These are the activations of a small neural network, seen along a few directions. Each row is one input.
Each table varies a few parts of the input and shows all the possible inputs, shuffled.
A made-up example of a description, with smaller parts first: one of 4 places along a line, together with either a single point or one of 9 places around a ring or (one of 3 separate values, together with one of 5 places around a ring).
Shared parts are said once, and a part with two or three values counts as separate values.
In the rows, zero is written as 100.

Other details of the inputs vary at random and push rows far along two fixed directions, the same in every table; ignore that.

Table:
row 1: [86 116 74 111 105 126 64 121 99 115 113 87]
row 2: [96 98 105 92 100 99 110 99 104 98 96 110]
row 3: [100 99 109 91 98 94 104 90 97 98 101 104]
row 4: [103 99 108 92 98 94 105 91 98 97 101 102]
row 5: [98 120 81 125 97 132 77 118 94 110 108 93]
row 6: [83 121 83 120 102 129 72 111 95 117 106 100]
row 7: [105 98 109 96 94 97 105 91 102 96 99 107]
row 8: [95 97 106 98 100 96 108 98 103 96 100 112]
row 9: [97 109 85 109 104 131 62 108 98 112 113 82]
row 10: [86 126 86 122 102 126 72 111 94 113 111 103]
row 11: [104 97 110 93 97 97 103 92 100 97 100 107]
row 12: [94 97 103 92 102 91 105 89 100 102 97 104]
row 13: [94 99 104 99 103 91 108 101 104 97 98 110]
row 14: [103 94 109 97 97 96 102 92 101 97 99 106]
row 15: [102 100 108 96 95 93 105 89 99 97 100 103]
row 16: [98 97 103 96 103 89 104 92 99 99 100 103]
row 17: [97 95 106 92 97 95 104 87 99 100 96 102]
row 18: [131 75 83 124 104 88 112 129 97 95 85 57]
row 19: [93 95 105 95 99 98 109 97 105 99 95 111]
row 20: [87 127 90 113 99 121 73 97 92 115 113 103]
row 21: [98 101 104 95 102 88 105 91 99 98 101 106]
row 22: [106 100 109 93 95 98 106 91 102 97 99 107]
row 23: [143 55 72 127 108 93 103 142 100 90 82 27]
row 24: [101 98 108 95 97 93 103 89 98 96 101 104]
row 25: [100 103 104 92 101 91 108 93 100 100 101 103]
row 26: [97 100 106 93 100 97 109 99 103 96 100 113]
row 27: [94 101 103 92 103 94 110 101 104 100 96 108]
row 28: [99 94 109 93 96 99 103 89 102 100 95 106]
row 29: [103 97 111 96 96 96 103 91 101 95 100 108]
row 30: [103 101 108 92 96 95 106 90 99 98 101 102]
row 31: [123 81 86 122 104 90 115 132 102 92 86 70]
row 32: [92 91 99 82 104 96 103 103 110 97 104 102]
row 33: [100 100 105 95 100 97 110 101 103 94 100 110]
row 34: [99 100 105 99 97 97 111 99 104 94 99 111]
row 35: [100 96 107 95 97 93 103 90 97 97 100 103]
row 36: [103 95 108 91 97 99 104 92 101 99 96 105]
row 37: [97 94 98 80 109 89 97 93 104 98 105 97]
row 38: [84 127 88 115 102 126 73 109 94 114 111 106]
row 39: [97 106 103 94 101 93 112 100 105 97 99 110]
row 40: [100 97 107 90 98 96 105 90 98 100 97 100]
row 41: [124 76 88 126 101 95 114 130 102 90 86 72]
row 42: [106 98 109 93 97 98 104 93 101 96 100 106]
row 43: [97 99 103 90 103 92 106 92 99 102 98 102]
row 44: [96 104 104 98 101 92 110 99 105 96 98 111]
row 45: [86 125 91 108 102 121 72 97 90 115 114 104]
Description of these inputs: one of 5 places around a ring, together with either a single point or (one of 2 separate values, together with one of 4 places along a line).
Changing only the place on the ring of 5 turns row 15 into row 44. The same change can be made to row 23. Which row results?
> row 1
Which other rows does row 6 become when the place on the line of 4 takes its other values? List them by row number.
> row 10, row 13, row 44
Which other rows agree with row 16 in the place on the ring of 5? List them by row number.
> row 12, row 18, row 20, row 21, row 25, row 37, row 43, row 45

Table:
row 46: [76 124 162 30 95 91 94 8 88 102 116 162]
row 47: [123 88 77 133 116 36 160 146 108 90 74 62]
row 48: [92 170 62 172 96 130 47 120 58 132 122 78]
row 49: [96 146 92 155 86 148 63 110 66 124 104 112]
row 50: [105 117 122 105 86 92 123 89 91 93 106 138]
row 51: [134 46 79 159 97 77 167 149 108 87 39 63]
row 52: [85 126 148 38 95 98 91 22 93 99 132 151]
row 53: [115 102 123 104 82 84 136 100 104 73 104 126]
row 54: [92 80 122 37 95 99 94 78 124 88 107 112]
row 55: [119 44 92 89 122 59 139 133 119 80 84 76]
row 56: [88 85 121 19 101 77 109 67 117 82 121 116]
row 57: [75 106 77 113 93 150 38 90 86 136 104 66]
row 58: [120 92 129 103 77 92 131 99 116 78 89 142]
row 59: [87 144 66 143 99 151 84 154 104 105 114 102]
row 60: [81 105 105 35 116 46 106 52 102 105 112 103]
row 61: [120 38 92 103 122 63 133 136 110 86 67 63]
row 62: [78 154 63 165 104 166 61 148 82 134 101 101]
row 63: [107 28 92 112 110 66 138 117 112 87 59 67]
row 64: [126 39 86 93 116 64 137 148 125 66 85 62]
row 65: [82 123 157 25 91 92 97 20 106 82 138 158]
row 66: [74 132 51 132 127 105 50 127 91 131 119 69]
row 67: [96 155 71 124 106 124 34 73 60 127 129 70]
row 68: [89 118 70 90 106 144 39 104 90 129 129 74]
row 69: [102 122 83 156 80 174 23 85 69 141 107 63]
row 70: [80 107 72 120 110 153 48 138 113 107 113 96]
row 71: [92 107 127 120 71 98 121 65 88 106 83 146]
row 72: [147 58 79 139 109 69 171 171 115 77 63 63]
row 73: [84 113 167 25 84 101 93 22 118 88 123 170]
row 74: [152 49 84 136 100 81 168 173 132 64 53 75]
row 75: [84 83 130 27 107 72 109 55 105 101 99 117]
What is each input in this table made of?
> one of 5 places around a ring, together with either a single point or one of 5 places along a line
Which other rows does row 58 become when the place on the line of 5 takes its other values? List them by row number.
> row 49, row 50, row 53, row 71
Which other rows does row 55 become when the place on the line of 5 takes its other values? List them by row number.
> row 61, row 63, row 64, row 70
Which other rows does row 60 become when the place on the ring of 5 takes its other values? List them by row number.
> row 47, row 48, row 66, row 67

Table:
row 76: [141 54 86 109 102 88 112 131 108 84 86 48]
row 77: [77 96 108 80 106 93 114 97 116 96 97 130]
row 78: [87 131 108 116 83 148 68 90 93 111 114 129]
row 79: [58 115 118 44 112 78 92 55 103 107 119 137]
row 80: [75 128 97 78 102 130 48 77 96 115 133 104]
row 81: [103 89 100 91 109 71 133 116 112 88 90 104]
row 82: [69 118 128 85 92 97 118 71 106 100 99 161]
row 83: [71 114 130 60 102 69 108 43 94 104 107 142]
row 84: [114 82 113 92 105 46 140 88 96 87 85 94]
row 85: [87 125 111 103 98 91 116 89 98 101 99 132]
row 86: [114 68 91 111 103 109 104 131 111 94 85 79]
row 87: [127 58 81 123 104 108 104 141 111 93 79 58]
row 88: [121 92 68 136 100 139 66 144 99 105 102 53]
row 89: [128 100 77 156 87 149 69 137 88 106 96 64]
row 90: [100 100 77 111 105 133 60 111 96 118 107 70]
row 91: [100 85 102 98 108 79 137 125 117 85 88 115]
row 92: [93 132 63 146 96 183 24 137 93 124 122 81]
row 93: [115 84 112 96 101 52 148 95 100 85 82 99]
row 94: [143 54 87 107 103 87 111 129 108 86 87 44]
row 95: [103 73 98 81 110 67 123 103 108 93 88 85]
row 96: [89 108 87 105 103 136 69 108 103 113 107 96]
row 97: [91 82 105 69 112 67 116 87 106 95 96 100]
row 98: [59 133 101 76 102 138 52 75 98 121 126 128]
row 99: [111 79 105 99 99 67 129 92 97 95 82 89]
row 100: [137 86 86 131 99 88 110 121 88 94 92 56]
row 101: [91 141 92 123 91 133 69 97 86 115 118 113]
row 102: [99 132 87 142 90 141 77 119 91 110 109 110]
row 103: [150 48 79 115 104 85 109 135 106 86 85 29]
row 104: [83 130 84 114 101 141 71 121 102 107 119 115]
row 105: [120 70 114 89 95 78 120 83 97 92 84 84]
row 106: [140 64 117 99 95 52 162 110 107 71 73 92]
row 107: [137 51 100 86 110 47 152 122 114 71 81 65]
row 108: [111 95 122 99 89 85 137 99 107 82 91 131]
row 109: [158 56 90 136 90 94 118 132 97 85 75 44]
row 110: [47 145 110 66 99 141 51 64 101 122 130 149]
row 111: [96 116 103 108 99 88 113 95 92 104 98 111]
row 112: [106 118 64 133 104 139 58 137 91 114 115 63]
row 113: [67 116 133 74 94 86 125 65 108 95 99 164]
row 114: [108 68 111 70 112 44 153 104 115 79 83 101]
row 115: [76 114 122 77 96 83 114 64 96 104 102 137]
row 116: [76 112 120 74 99 77 108 59 92 104 104 129]
row 117: [131 87 60 146 99 140 60 152 95 108 99 35]
row 118: [87 108 92 104 109 101 111 123 112 96 98 115]
row 119: [95 115 103 116 97 93 120 105 99 99 94 119]
row 120: [89 134 107 105 87 139 60 77 87 115 120 117]
row 121: [55 121 127 35 102 101 79 44 106 109 124 147]
row 122: [120 93 115 97 95 75 129 95 97 88 93 102]
row 123: [113 98 120 95 92 81 135 94 105 84 92 123]
row 124: [78 114 100 78 112 83 101 89 103 103 111 114]
row 125: [102 140 73 142 92 163 17 99 70 133 126 68]
row 126: [103 89 109 65 110 67 114 87 105 86 108 96]
row 127: [135 74 70 125 108 91 101 140 99 92 96 39]
row 128: [75 126 98 97 96 148 62 101 104 110 121 124]
row 129: [137 95 69 154 90 137 61 131 79 113 99 34]
row 130: [93 131 65 125 103 160 13 112 83 130 133 61]
row 131: [110 78 106 103 97 71 133 97 101 92 79 96]
row 132: [77 114 132 76 90 109 105 63 102 99 103 149]
row 133: [78 116 100 79 111 85 105 93 104 103 109 116]
row 134: [121 70 115 91 95 81 122 85 99 91 83 88]
row 135: [79 115 131 73 91 107 103 59 100 101 104 144]
row 136: [138 52 101 91 108 53 155 130 117 69 76 74]
row 137: [97 81 110 71 109 52 146 100 116 83 89 113]
row 138: [128 57 79 108 109 92 95 121 102 97 88 41]
row 139: [59 115 117 60 107 93 108 76 115 102 108 151]
row 140: [107 75 102 88 111 61 148 118 119 80 82 103]
row 141: [105 86 123 100 95 62 158 102 113 79 78 131]
row 142: [92 142 92 118 93 128 67 92 82 118 120 105]
row 143: [88 107 95 85 113 80 99 97 98 102 108 96]
row 144: [46 125 126 43 105 89 100 55 111 107 117 165]
row 145: [79 114 131 60 96 96 89 43 91 106 112 133]
row 146: [60 150 118 85 88 142 59 55 89 122 123 152]
row 147: [132 66 90 141 90 112 109 130 100 94 75 68]
row 148: [94 138 93 113 98 120 62 85 79 118 122 99]
row 149: [70 98 116 70 106 85 122 93 119 94 98 144]
row 150: [94 80 103 75 112 72 123 96 110 96 90 99]
row 151: [105 88 122 97 97 61 157 99 113 79 79 129]
row 152: [108 104 85 122 98 125 59 92 79 119 104 67]
row 153: [103 74 99 87 107 72 128 111 113 91 84 94]
row 154: [109 78 107 108 96 76 138 103 106 90 78 102]
row 155: [136 93 70 151 93 134 60 126 78 112 101 35]
row 156: [83 133 82 107 102 134 62 110 96 112 125 104]
row 157: [95 117 101 113 99 92 112 98 95 101 96 114]
row 158: [69 123 128 74 94 90 112 60 100 103 104 155]
row 159: [91 126 77 121 103 138 72 128 100 109 117 99]
row 160: [120 69 115 93 93 82 124 87 100 89 81 90]
row 161: [129 57 80 106 111 88 92 118 100 97 89 38]
row 162: [133 75 71 140 104 110 108 162 107 89 88 58]
row 163: [87 122 110 95 103 83 107 77 91 105 104 120]
row 164: [88 134 107 110 86 144 66 83 91 113 116 122]
row 165: [101 144 72 150 87 176 21 109 74 133 123 77]
Changing only one part turns row 102 into row 101. The same change can be made to row 87. Which row results?
> row 98
Changing only one part turns row 96 into row 110. The same change can be made to row 135. Which row results?
> row 146
Changing only one part turns row 139 into row 153. The same change can be made to row 164. Which row results?
> row 109
What is each input in this table made of?
> one of 2 separate values, together with one of 5 places around a ring, together with one of 9 places along a line
A walk changes only the place on the ring of 5. It starts at row 112 and steps to row 114. List the rest of the walk in order.
> row 150, row 90, row 94
Which other rows does row 99 become when the place on the ring of 5 takes its other values? List them by row number.
> row 93, row 105, row 129, row 142
Which other rows does row 148 become when the choice among 2 separate values takes its other values? List them by row number.
> row 126
